Each row below holds a small network's activations on one record, seen along a few directions.
After each row come some of the record's fields: Vipo, Vosi, Riziz, Gevom.
Other fields move the rows too, some of them a lot.
Random noise pushes rows far along 3 fixed directions. That doesn't count. These rows show it; they differ only by the noise:
[ -32  203  366 -198   18  -25  -83  163 -182 -303  -52 -194  137   29
 -303   60    4  170  241   34]
[ 208  227  414 -309  -10   -5  -44  -78 -177  -84   34 -315    9   71
 -506 -284   88  271  123   89]
[ 188  133  238 -105   29 -112   18  240 -187 -467   34 -184  104  220
 -329  411  362  -18  230  291]
[-114  218  -78  229  157 -188 -147  429 -103 -214 -130  168  426  -19
   74   59  -94  -88  190   89]
[ 202  181 -109  196  139 -226  -45  315 -109 -202   -9   74  301  149
  -99   97  225 -143  111  306]

[ 400   19  -88  171  109  -41  -52  191  -24    9   77  119 -100  204
  -35  -17  242 -189   23  149]	<Vipo:z2 Vosi:y2 Riziz:d2 Gevom:t2>
[-509  -55  185  175    2   30 -200  154  213  228 -276   82  101 -300
  307 -374 -542   64  171 -289]	<Vipo:z1 Vosi:y1 Riziz:d3 Gevom:t2>
[ 307  336 -567  233  222 -338   86   -7 -107  343  -29   54  533   51
 -193 -622  236  164 -307  247]	<Vipo:z1 Vosi:y1 Riziz:d2 Gevom:t1>
[ 142  -76 -406  301  113 -169  128  243   84 -140  -18  188  218  183
  258  290  518 -215  -55  300]	<Vipo:z1 Vosi:y1 Riziz:d1 Gevom:t2>
[ -43  -83 -158   65   38 -150  223  226  -11 -391  -77   57  173   63
  124  835  470 -184   11  369]	<Vipo:z1 Vosi:y1 Riziz:d4 Gevom:t1>
[ 285 -226  326 -295 -220   28  201 -212  159    0    6 -298 -242   64
 -138  261  550  -25 -230  305]	<Vipo:z1 Vosi:y2 Riziz:d4 Gevom:t1>
[ -61  -49 -174  542  161 -151 -140  567  196  -78 -193  233  197  134
  332  208   78 -286  174  171]	<Vipo:z2 Vosi:y1 Riziz:d2 Gevom:t2>
[ 230   38 -110  164   87  -35    1  -34  -23  162   79   -6  -67   77
  -96 -290  140    5  -72   -6]	<Vipo:z2 Vosi:y2 Riziz:d2 Gevom:t2>
[ 400 -170  177 -153 -181   30   48 -346  166  309  126 -203 -483   87
 -168 -108  214 -165 -237  176]	<Vipo:z1 Vosi:y2 Riziz:d3 Gevom:t1>
[  -1  -99 -160 -223 -110   -8  191  -25 -114 -279  201  -20 -212   37
   11  704  242 -188 -213  195]	<Vipo:z1 Vosi:y1 Riziz:d1 Gevom:t1>
[-349 -130  114  107  -28   50 -160  320  106 -176 -192  215   46 -115
  462  306 -194 -173   96  -64]	<Vipo:z2 Vosi:y1 Riziz:d1 Gevom:t1>
[ 492  -37 -327  143   40 -175  104 -276   68  316   87    3 -129  207
  -96 -412  310  -38 -296  278]	<Vipo:z2 Vosi:y1 Riziz:d1 Gevom:t1>
[ 586  147   45   96   51 -129  -22 -148  -67  261   22  -58   -8  196
 -405 -519  125  148  -13  122]	<Vipo:z2 Vosi:y2 Riziz:d2 Gevom:t1>
[ -23  -38 -163   40   86   19  -86   91 -103 -301  140   79  -81  132
   12  523  -65 -103  154    1]	<Vipo:z1 Vosi:y1 Riziz:d3 Gevom:t1>
[ -39  -54  217   75  -53   24  -16   29   87   32 -125 -105 -134  -87
 -134 -136  -25   63  155  -14]	<Vipo:z1 Vosi:y2 Riziz:d2 Gevom:t2>
[ 119  -40 -340  265   93 -249  226  226  199  -29  -87  142  252  -13
  289  112  354 -244 -214  284]	<Vipo:z2 Vosi:y2 Riziz:d4 Gevom:t2>
[ 239 -165  206    3  -56   25   15 -147  -12  103  112 -106 -314  187
 -202    5  137  -87   10  189]	<Vipo:z2 Vosi:y1 Riziz:d3 Gevom:t1>
[ 356  -31 -143   78   17 -212  186  -47   51  118   34 -109  160  141
 -103  -12  565    3 -252  407]	<Vipo:z2 Vosi:y1 Riziz:d4 Gevom:t1>
[  23 -230  151  389  -61   79 -400  129  238  142  -43  281 -124   28
  305 -190 -447 -301  142 -158]	<Vipo:z1 Vosi:y2 Riziz:d3 Gevom:t1>
[-139   31 -237  426   60  -90  -74  195  310  362 -233  299  214 -199
  365 -285 -209 -123  -96    3]	<Vipo:z1 Vosi:y2 Riziz:d1 Gevom:t2>
[ 529  161  110 -141   19 -159  271  125 -166 -514  143 -338  -57  440
 -538  484  837   58  201  482]	<Vipo:z1 Vosi:y1 Riziz:d2 Gevom:t2>
[ 122   -3   16   16  163    4  -76  100   43  127   16   28   26   53
   30 -186   46   31   68  -11]	<Vipo:z2 Vosi:y1 Riziz:d3 Gevom:t2>
[ 297  -63 -401   98   24   50  -20 -261  -30  178  290  310 -153  150
  -14 -214  -72 -233 -318  -15]	<Vipo:z1 Vosi:y2 Riziz:d1 Gevom:t1>
[  79  -37  186  -59 -119   31  -83   -7  149  398 -128 -105  -58   -4
 -130 -537   10  131   50  -55]	<Vipo:z1 Vosi:y1 Riziz:d2 Gevom:t2>
[ 246   47 -501  573  233 -259  -64  297  165  174   82  343  155  224
  251  -91  146 -439   25  262]	<Vipo:z1 Vosi:y1 Riziz:d3 Gevom:t2>
[ -58  280 -359  374  228 -244   13  384  -47  165 -161  172  621 -193
  195 -410 -138   -2  -30  -36]	<Vipo:z2 Vosi:y2 Riziz:d2 Gevom:t2>
[  61  143  229 -203  133  174 -126 -162  -59   60  104 -127  -98   91
 -307 -402 -258  295  232 -251]	<Vipo:z1 Vosi:y1 Riziz:d3 Gevom:t2>
[ 390  -78   38   16   16  -45   37   71 -148 -165   78  -87 -220  273
 -202  326  366 -111  119  283]	<Vipo:z2 Vosi:y1 Riziz:d2 Gevom:t1>
[-229  100   55  333  -56 -146 -227  219  187  251 -345  148  342 -207
  201 -447 -379   83   25 -158]	<Vipo:z1 Vosi:y2 Riziz:d2 Gevom:t1>
[-167   55 -604  447  165 -154  -41  170  -66  -27   19  373  265  -27
  385  279 -191 -354  -21  -78]	<Vipo:z1 Vosi:y2 Riziz:d3 Gevom:t1>
[ 231  -10  -96  103  -59  -31  -28 -272   17  401  156  -16 -208   69
   13 -410   -7 -117 -198  114]	<Vipo:z2 Vosi:y1 Riziz:d3 Gevom:t1>
[-353    8  173 -291  -22   98   61   31 -278 -552   82 -229 -144   53
  -69  852  -34   74  231 -163]	<Vipo:z2 Vosi:y1 Riziz:d3 Gevom:t1>
[-214  -57  -81   57  -63  -28  -61  -87   43  125   26  150  -12 -164
  161   -4 -175  -52 -115  -84]	<Vipo:z1 Vosi:y1 Riziz:d1 Gevom:t1>
[  49   35 -105 -409 -161   71  273 -322    9  320   46 -359  -39 -135
 -210 -350  224  315 -311   30]	<Vipo:z1 Vosi:y1 Riziz:d1 Gevom:t2>
[ 174  145    0   73   33 -154    2  191 -308 -358  106 -173  129  375
 -434  265  336    1  249  182]	<Vipo:z1 Vosi:y1 Riziz:d2 Gevom:t1>
[-194  282  102   -1   89  -29 -158  -32  -93  119 -175   32  251 -213
 -166 -722 -498  349   86 -230]	<Vipo:z1 Vosi:y1 Riziz:d2 Gevom:t1>
[ 172   88 -253 -367  -11   24  315 -409 -346 -244  315 -212 -252  183
 -409  308  187  120 -169   88]	<Vipo:z1 Vosi:y1 Riziz:d1 Gevom:t1>
[-433 -146  249 -134 -129  118 -115  120  -98 -311  -77   30  -61  -17
  140  528 -319  -33  325 -252]	<Vipo:z1 Vosi:y1 Riziz:d3 Gevom:t1>
[ 107   30 -256   -9  149   43  -94  -30 -320 -360  197  220 -166  172
  -62  260 -301 -220  210 -221]	<Vipo:z1 Vosi:y2 Riziz:d3 Gevom:t1>
[-393   77  376 -402  -55  325 -297 -311 -167   65  180  -58 -338 -179
 -161 -302 -884  290   96 -598]	<Vipo:z2 Vosi:y1 Riziz:d3 Gevom:t1>
[-114   68  204  -23   15  139 -137  -73  112  248  -70   -5  -98 -128
  -65 -393 -283  120  119 -106]	<Vipo:z1 Vosi:y1 Riziz:d3 Gevom:t2>
[ 106  124  161 -245  -25   41  -55 -275   16  171  128  -84 -273   42
 -186 -269 -183  113  -43  -95]	<Vipo:z1 Vosi:y1 Riziz:d1 Gevom:t1>
[-327 -191  486   79  -86  137 -227  236   -3 -397  -93  -23 -177   83
   95  544 -196 -123  370  -82]	<Vipo:z2 Vosi:y1 Riziz:d3 Gevom:t1>
[ 717  -48  -94    3  -68 -155  237 -295   72   17  271 -168 -184  337
 -235  142  768 -211 -263  521]	<Vipo:z1 Vosi:y2 Riziz:d4 Gevom:t1>
[-360  -52  292   97   35   58 -113  334  100 -331 -125  120   66   31
  280  460  -93  -58  299 -127]	<Vipo:z2 Vosi:y1 Riziz:d1 Gevom:t2>

Which values does each new row have?
[ 114 -237  488 -416 -312  187   21 -397  149  105  122 -275 -507   29
 -292  -58  105   48 -209  -44]	<Vipo:z1 Vosi:y2 Riziz:d1 Gevom:t1>
[-102 -161  -24   34  -67  -54   35   97  131 -198  -82  129 -159  -51
  228  445   30 -195  -63   65]	<Vipo:z1 Vosi:y2 Riziz:d1 Gevom:t1>
[-248  -10    0 -287  -69   65  142  -67  -51 -130  -40 -140   97 -223
   17  260  -28  171 -202 -105]	<Vipo:z1 Vosi:y2 Riziz:d4 Gevom:t1>
[-214 -135  257 -221 -173  185  -93  -98  -40 -238   65   -6 -258 -107
   19  447 -314   68  132 -265]	<Vipo:z1 Vosi:y2 Riziz:d1 Gevom:t1>
[ -59  217  306 -229   34   -5  159   63  -58 -156 -257 -369  403  -87
 -410 -116  438  484   91  -25]	<Vipo:z1 Vosi:y2 Riziz:d2 Gevom:t2>
[-547  160  463   33  111  -18 -228  453 -121 -555 -298  -49  315  -99
   19  215 -479  189  505 -311]	<Vipo:z2 Vosi:y1 Riziz:d2 Gevom:t1>
[ -44  367 -547  565  350 -263 -272  367 -132  313 -226  292  704   31
  -43 -809 -456  103  119 -108]	<Vipo:z1 Vosi:y1 Riziz:d2 Gevom:t1>
[ 278   18 -112   71   24  -55   93 -126   28  246  129   11  -76   85
  -31 -167  298  -85  -84  218]	<Vipo:z1 Vosi:y1 Riziz:d3 Gevom:t2>
[ 287  146 -365  115  102  134 -194 -288 -253   95  351  205 -114  169
 -103 -363 -259  -22   -2  -35]	<Vipo:z1 Vosi:y1 Riziz:d3 Gevom:t1>
[  17   35   90  -46  -57  -81  180  223  146  -83 -205 -102  248   25
  -12  200  464   98   -2  320]	<Vipo:z1 Vosi:y1 Riziz:d4 Gevom:t2>
[ 145  -27  -73  -37  -59   -5  131  -49   -1   21  109   -1 -108   65
  -19  136   39   28  -17  -39]	<Vipo:z2 Vosi:y2 Riziz:d1 Gevom:t2>
[-257  -41   67  -33  -79  147   69  145   37 -226  -99  -28   -3  -27
  119  402  100  -23   91   72]	<Vipo:z1 Vosi:y1 Riziz:d1 Gevom:t2>
[-284  -13  -79  -30  -32   51   33  240   77 -212  -28   81   43 -108
  235  416  -51  -56   25   -4]	<Vipo:z1 Vosi:y1 Riziz:d1 Gevom:t2>
[ 286  -26 -322  143   15 -128   92  -87  242  353  102   28   24   31
   15 -395  323  -11 -310  257]	<Vipo:z1 Vosi:y1 Riziz:d1 Gevom:t2>
[ 103   75  -67 -127   55  -16  -16 -296   72  501   63  -45 -130 -127
  -85 -609 -258  171 -334  -86]	<Vipo:z2 Vosi:y1 Riziz:d1 Gevom:t1>
[ 332  -94  158  157   20  -23 -105   26  150  175   11   34 -196   95
  -53 -315  200 -105  -17   78]	<Vipo:z2 Vosi:y2 Riziz:d2 Gevom:t2>
[ 188 -138 -100  245  -58 -137  164  102  233   24  -42   25  -79  113
  159   36  423 -232 -155  405]	<Vipo:z2 Vosi:y1 Riziz:d1 Gevom:t2>
[-228 -299  263 -162 -247   60   29   90  137 -175  -86  -76    0  -63
  230  531   38  -63   38   27]	<Vipo:z1 Vosi:y1 Riziz:d4 Gevom:t1>
[-328   74 -112  301  281   -7 -282  483 -198 -513  -16  333  202  168
  307  570 -479 -198  505 -265]	<Vipo:z2 Vosi:y1 Riziz:d3 Gevom:t1>
[ 234  -38 -255  380   86 -198    3  190  140  -48  -91  206  289  197
  198   66  350 -219  -78  329]	<Vipo:z1 Vosi:y1 Riziz:d4 Gevom:t1>
[ 397  -95 -106  328   55 -120 -117    0    5  339   53  170 -131  191
 -105 -399   16 -152    0  180]	<Vipo:z2 Vosi:y1 Riziz:d2 Gevom:t1>
[  95  -30 -501  228  208 -244  163  341 -138 -465   12  315  402  249
  212  733  494 -337   48  348]	<Vipo:z1 Vosi:y1 Riziz:d4 Gevom:t1>
